A small network was trained on invented records. Each row is its activation on one of them, seen along a few directions.
After each row come some of the record's fields: BUFUS, PEPA, PUZU, GUSUV, GEZO, ZEK.
Other fields move the rows too, some of them a lot.
In the rows, zero is written as 500.
Strong random noise was added to every row along 7 fixed directions; ignore it. To show where, here is one row again and again, with new noise each time:
[432 621 615 474 527 476 552 374 375 532 549 663 556 471 738 500 432 654
 547 386 564 563 678]
[682 584 612 616 777 726 393 684 452 659 537 423 554 431 695 481 577 496
 405 462 718 452 413]
[538 611 620 469 490 499 609 441 407 641 306 394 364 478 416 602 521 671
 521 398 535 661 672]
[509 634 681 330 514 546 631 535 458 492 597 625 616 495 665 417 319 408
 604 434 431 423 487]
[523 596 744 462 422 533 572 486 485 487 503 658 608 304 621 413 543 431
 689 416 303 404 344]
[488 496 515 583 507 450 527 429 435 542 336 404 410 440 415 571 635 658
 466 482 567 708 495]
[526 482 611 700 506 555 463 609 513 560 485 651 577 304 548 714 552 662
 497 645 421 505 458]
[464 428 599 765 535 430 437 528 400 470 586 664 693 376 702 647 564 708
 537 627 503 580 466]
[657 440 688 703 621 550 460 735 433 525 542 420 691 409 589 548 589 477
 565 616 492 491 251]

[453 467 470 464 593 454 522 497 417 456 409 291 482 556 526 312 564 418
 466 446 666 678 350] => BUFUS: sul / PEPA: rop / PUZU: lado / GUSUV: tuma / GEZO: keguz / ZEK: kopop
[502 643 423 354 614 771 490 559 590 577 504 529 472 530 540 391 386 289
 278 420 603 371 467] => BUFUS: sul / PEPA: nelu / PUZU: sugop / GUSUV: tuma / GEZO: keguz / ZEK: kopop
[570 491 445 255 590 545 558 638 567 449 594 347 490 675 499 321 358 252
 490 505 570 441 365] => BUFUS: sul / PEPA: rop / PUZU: lado / GUSUV: tuma / GEZO: keguz / ZEK: sev
[595 603 542 389 607 719 437 702 646 609 692 738 524 444 736 539 296 461
 477 569 518 236 604] => BUFUS: sul / PEPA: rop / PUZU: lado / GUSUV: poki / GEZO: keguz / ZEK: sev
[454 495 420 555 432 536 473 439 595 495 411 545 402 404 394 545 602 544
 427 505 480 538 456] => BUFUS: sul / PEPA: nelu / PUZU: lado / GUSUV: tuma / GEZO: keguz / ZEK: rafig
[554 477 595 571 313 455 542 531 597 499 425 537 466 361 283 676 568 543
 614 601 227 476 427] => BUFUS: pup / PEPA: nelu / PUZU: lado / GUSUV: poki / GEZO: keguz / ZEK: rafig
[525 679 624 178 433 557 742 463 465 506 445 399 470 591 400 333 338 260
 555 291 380 463 457] => BUFUS: pup / PEPA: rop / PUZU: sugop / GUSUV: tuma / GEZO: keguz / ZEK: kopop
[367 547 483 461 445 525 561 462 552 473 518 738 515 415 540 595 382 558
 422 561 421 486 544] => BUFUS: pup / PEPA: rop / PUZU: sugop / GUSUV: poki / GEZO: gebon / ZEK: kopop
[591 481 479 394 420 574 600 701 598 600 352 316 387 604 173 649 331 397
 462 630 373 450 580] => BUFUS: sul / PEPA: rop / PUZU: sugop / GUSUV: tuma / GEZO: keguz / ZEK: sev
[398 482 470 446 399 332 557 323 468 418 515 599 466 527 516 486 503 602
 590 468 444 550 591] => BUFUS: fufoz / PEPA: rop / PUZU: sugop / GUSUV: poki / GEZO: gebon / ZEK: sev
[548 514 503 509 638 658 397 683 615 556 617 702 528 389 688 546 417 526
 448 630 563 339 496] => BUFUS: fufoz / PEPA: nelu / PUZU: lado / GUSUV: poki / GEZO: gebon / ZEK: sev
[548 415 594 652 444 440 455 587 439 598 418 447 512 454 456 647 569 640
 630 568 412 489 624] => BUFUS: fufoz / PEPA: rop / PUZU: sugop / GUSUV: tuma / GEZO: keguz / ZEK: sev
[438 487 367 556 568 395 501 301 437 412 511 399 445 556 493 447 649 589
 364 420 693 753 384] => BUFUS: pup / PEPA: nelu / PUZU: lado / GUSUV: poki / GEZO: keguz / ZEK: kopop
[411 537 542 524 460 440 526 362 420 473 492 601 526 451 579 526 520 630
 510 439 505 619 544] => BUFUS: pup / PEPA: rop / PUZU: lado / GUSUV: poki / GEZO: gebon / ZEK: kopop
[451 512 423 429 538 521 518 483 502 500 442 444 437 539 452 480 461 490
 402 476 594 579 503] => BUFUS: pup / PEPA: nelu / PUZU: lado / GUSUV: tuma / GEZO: keguz / ZEK: sumel
[621 434 666 544 499 490 500 719 481 541 541 429 608 490 520 559 465 478
 660 598 395 415 480] => BUFUS: fufoz / PEPA: rop / PUZU: lado / GUSUV: tuma / GEZO: keguz / ZEK: sev
[578 609 570 437 479 724 504 581 680 509 478 604 498 319 455 411 573 271
 472 469 360 331 186] => BUFUS: sul / PEPA: nelu / PUZU: lado / GUSUV: poki / GEZO: gebon / ZEK: kopop
[588 550 600 458 599 506 618 613 364 567 428 223 527 691 436 506 386 434
 489 489 584 594 532] => BUFUS: sul / PEPA: nelu / PUZU: sugop / GUSUV: poki / GEZO: gebon / ZEK: kopop
[459 668 362 281 498 713 470 380 706 606 421 655 196 347 432 447 539 494
 353 337 542 397 578] => BUFUS: pup / PEPA: rop / PUZU: lado / GUSUV: tuma / GEZO: keguz / ZEK: sev
[561 462 420 511 613 573 429 608 578 605 339 342 295 445 424 519 579 562
 407 559 657 572 497] => BUFUS: sul / PEPA: nelu / PUZU: lado / GUSUV: poki / GEZO: keguz / ZEK: sev
[458 572 657 271 329 386 658 401 460 459 485 543 488 511 526 384 394 450
 764 352 321 457 598] => BUFUS: pup / PEPA: rop / PUZU: lado / GUSUV: tuma / GEZO: keguz / ZEK: sev
[466 606 549 295 429 503 694 483 527 472 466 521 487 564 402 487 317 390
 505 467 377 495 490] => BUFUS: pup / PEPA: nelu / PUZU: sugop / GUSUV: poki / GEZO: gebon / ZEK: kopop
[434 404 419 518 373 328 469 357 555 339 548 563 492 449 441 416 640 490
 605 518 407 536 366] => BUFUS: pup / PEPA: rop / PUZU: lado / GUSUV: poki / GEZO: gebon / ZEK: sev
[533 489 455 590 491 583 464 532 555 518 491 487 501 461 436 554 575 460
 415 520 487 456 427] => BUFUS: sul / PEPA: nelu / PUZU: sugop / GUSUV: tuma / GEZO: keguz / ZEK: rafig
[467 417 497 527 512 490 480 623 476 527 451 486 548 516 549 524 434 504
 508 606 502 497 525] => BUFUS: sul / PEPA: nelu / PUZU: sugop / GUSUV: tuma / GEZO: keguz / ZEK: sev
[592 511 566 467 527 432 523 542 451 546 590 465 502 609 555 582 395 613
 593 524 539 492 704] => BUFUS: fufoz / PEPA: rop / PUZU: lado / GUSUV: poki / GEZO: gebon / ZEK: sev
[574 507 531 542 442 487 512 464 573 447 496 479 482 390 410 468 657 434
 550 485 392 490 261] => BUFUS: pup / PEPA: nelu / PUZU: lado / GUSUV: poki / GEZO: keguz / ZEK: rafig
[535 631 590 286 449 542 571 503 535 634 460 579 391 535 535 493 329 506
 625 412 421 353 798] => BUFUS: fufoz / PEPA: rop / PUZU: sugop / GUSUV: poki / GEZO: gebon / ZEK: sev
[513 409 485 622 448 414 439 457 496 438 508 450 513 450 463 507 655 550
 562 508 479 542 427] => BUFUS: pup / PEPA: rop / PUZU: lado / GUSUV: tuma / GEZO: keguz / ZEK: sev
[570 509 633 582 482 538 474 583 500 501 587 580 657 447 585 519 499 423
 606 525 362 337 423] => BUFUS: pup / PEPA: nelu / PUZU: sugop / GUSUV: poki / GEZO: gebon / ZEK: rafig
[601 401 450 643 581 488 406 627 551 501 548 434 502 496 474 596 569 557
 471 645 559 515 422] => BUFUS: pup / PEPA: rop / PUZU: lado / GUSUV: poki / GEZO: gebon / ZEK: sev
[401 386 258 469 543 559 357 496 633 414 480 507 446 466 444 332 578 333
 361 552 551 437 304] => BUFUS: fufoz / PEPA: nelu / PUZU: sugop / GUSUV: tuma / GEZO: keguz / ZEK: sev
[460 661 504 324 428 596 573 391 572 525 532 678 440 490 509 498 362 471
 466 397 440 423 626] => BUFUS: sul / PEPA: nelu / PUZU: lado / GUSUV: poki / GEZO: gebon / ZEK: rafig
[374 514 444 556 488 482 482 381 423 487 538 628 564 536 553 582 439 603
 408 490 538 533 668] => BUFUS: fufoz / PEPA: nelu / PUZU: sugop / GUSUV: tuma / GEZO: gebon / ZEK: sumel
[435 495 420 361 382 409 610 456 568 461 522 587 428 618 363 620 293 551
 515 603 388 493 707] => BUFUS: fufoz / PEPA: rop / PUZU: sugop / GUSUV: poki / GEZO: gebon / ZEK: sev
[500 369 476 635 499 458 453 627 507 403 657 563 690 575 559 585 430 466
 503 693 449 435 428] => BUFUS: sul / PEPA: rop / PUZU: sugop / GUSUV: poki / GEZO: gebon / ZEK: sev
[532 488 632 440 411 426 576 577 505 533 485 524 502 499 525 563 399 558
 672 566 375 486 594] => BUFUS: sul / PEPA: rop / PUZU: lado / GUSUV: poki / GEZO: keguz / ZEK: sev

Which values does each new row have?
[595 558 458 521 653 704 473 659 563 593 516 407 468 522 447 582 453 452
 277 542 641 496 456] => BUFUS: pup / PEPA: nelu / PUZU: lado / GUSUV: tuma / GEZO: keguz / ZEK: kopop
[585 500 625 546 510 452 528 590 464 530 630 578 577 490 630 644 402 642
 609 569 456 465 615] => BUFUS: pup / PEPA: rop / PUZU: lado / GUSUV: poki / GEZO: keguz / ZEK: sev
[621 526 502 575 644 559 365 471 442 621 445 311 395 486 589 389 712 551
 495 328 725 526 533] => BUFUS: pup / PEPA: rop / PUZU: lado / GUSUV: tuma / GEZO: keguz / ZEK: sev
[407 392 450 577 442 415 548 461 455 352 466 425 599 504 401 464 573 423
 442 543 439 629 244] => BUFUS: pup / PEPA: rop / PUZU: sugop / GUSUV: tuma / GEZO: keguz / ZEK: kopop
[301 408 387 703 482 446 414 452 465 421 582 736 633 445 607 673 462 671
 368 647 518 547 574] => BUFUS: pup / PEPA: nelu / PUZU: sugop / GUSUV: tuma / GEZO: keguz / ZEK: sumel
[591 432 523 772 614 597 272 644 499 666 500 547 521 407 666 657 614 677
 488 605 597 392 644] => BUFUS: sul / PEPA: rop / PUZU: sugop / GUSUV: poki / GEZO: gebon / ZEK: sev
[661 553 679 454 486 496 528 554 418 629 418 282 454 563 465 451 533 483
 693 368 487 471 639] => BUFUS: fufoz / PEPA: rop / PUZU: lado / GUSUV: tuma / GEZO: keguz / ZEK: sev
[567 567 575 344 535 595 633 696 463 555 563 418 592 724 399 589 164 354
 480 558 453 388 640] => BUFUS: fufoz / PEPA: nelu / PUZU: sugop / GUSUV: tuma / GEZO: gebon / ZEK: sumel
[435 609 398 300 483 603 448 389 635 562 478 663 324 466 538 414 437 494
 455 398 553 386 719] => BUFUS: fufoz / PEPA: rop / PUZU: lado / GUSUV: poki / GEZO: gebon / ZEK: sev
[510 444 444 550 584 545 499 648 576 423 627 556 606 508 496 564 429 430
 392 670 520 505 289] => BUFUS: pup / PEPA: nelu / PUZU: lado / GUSUV: poki / GEZO: gebon / ZEK: kopop
[586 656 627 526 515 758 515 571 527 600 520 569 578 390 534 507 519 351
 438 396 411 315 408] => BUFUS: sul / PEPA: nelu / PUZU: sugop / GUSUV: tuma / GEZO: keguz / ZEK: kopop
[498 526 569 413 422 504 499 473 505 468 501 491 537 497 532 323 506 322
 643 406 382 354 464] => BUFUS: sul / PEPA: rop / PUZU: sugop / GUSUV: tuma / GEZO: keguz / ZEK: sev
[592 583 395 381 741 685 392 536 529 600 538 370 382 555 624 291 537 388
 353 338 800 453 478] => BUFUS: pup / PEPA: rop / PUZU: lado / GUSUV: tuma / GEZO: keguz / ZEK: sev
[503 635 519 490 528 633 507 426 528 604 432 572 385 384 485 569 552 591
 392 397 544 532 566] => BUFUS: pup / PEPA: rop / PUZU: lado / GUSUV: poki / GEZO: gebon / ZEK: kopop
[412 566 483 383 435 515 581 382 530 484 333 503 395 426 395 394 555 423
 466 401 434 553 392] => BUFUS: pup / PEPA: rop / PUZU: sugop / GUSUV: poki / GEZO: gebon / ZEK: kopop
[537 534 559 515 406 614 556 591 630 537 406 539 465 333 311 632 535 446
 462 569 306 454 340] => BUFUS: pup / PEPA: nelu / PUZU: lado / GUSUV: tuma / GEZO: keguz / ZEK: kopop
[371 542 254 432 461 568 400 278 687 432 522 724 343 398 480 423 592 475
 350 441 511 413 467] => BUFUS: pup / PEPA: rop / PUZU: sugop / GUSUV: poki / GEZO: gebon / ZEK: sev
[516 577 445 480 608 645 478 561 599 559 556 615 459 465 526 580 421 532
 333 562 589 476 522] => BUFUS: fufoz / PEPA: nelu / PUZU: lado / GUSUV: poki / GEZO: gebon / ZEK: kopop
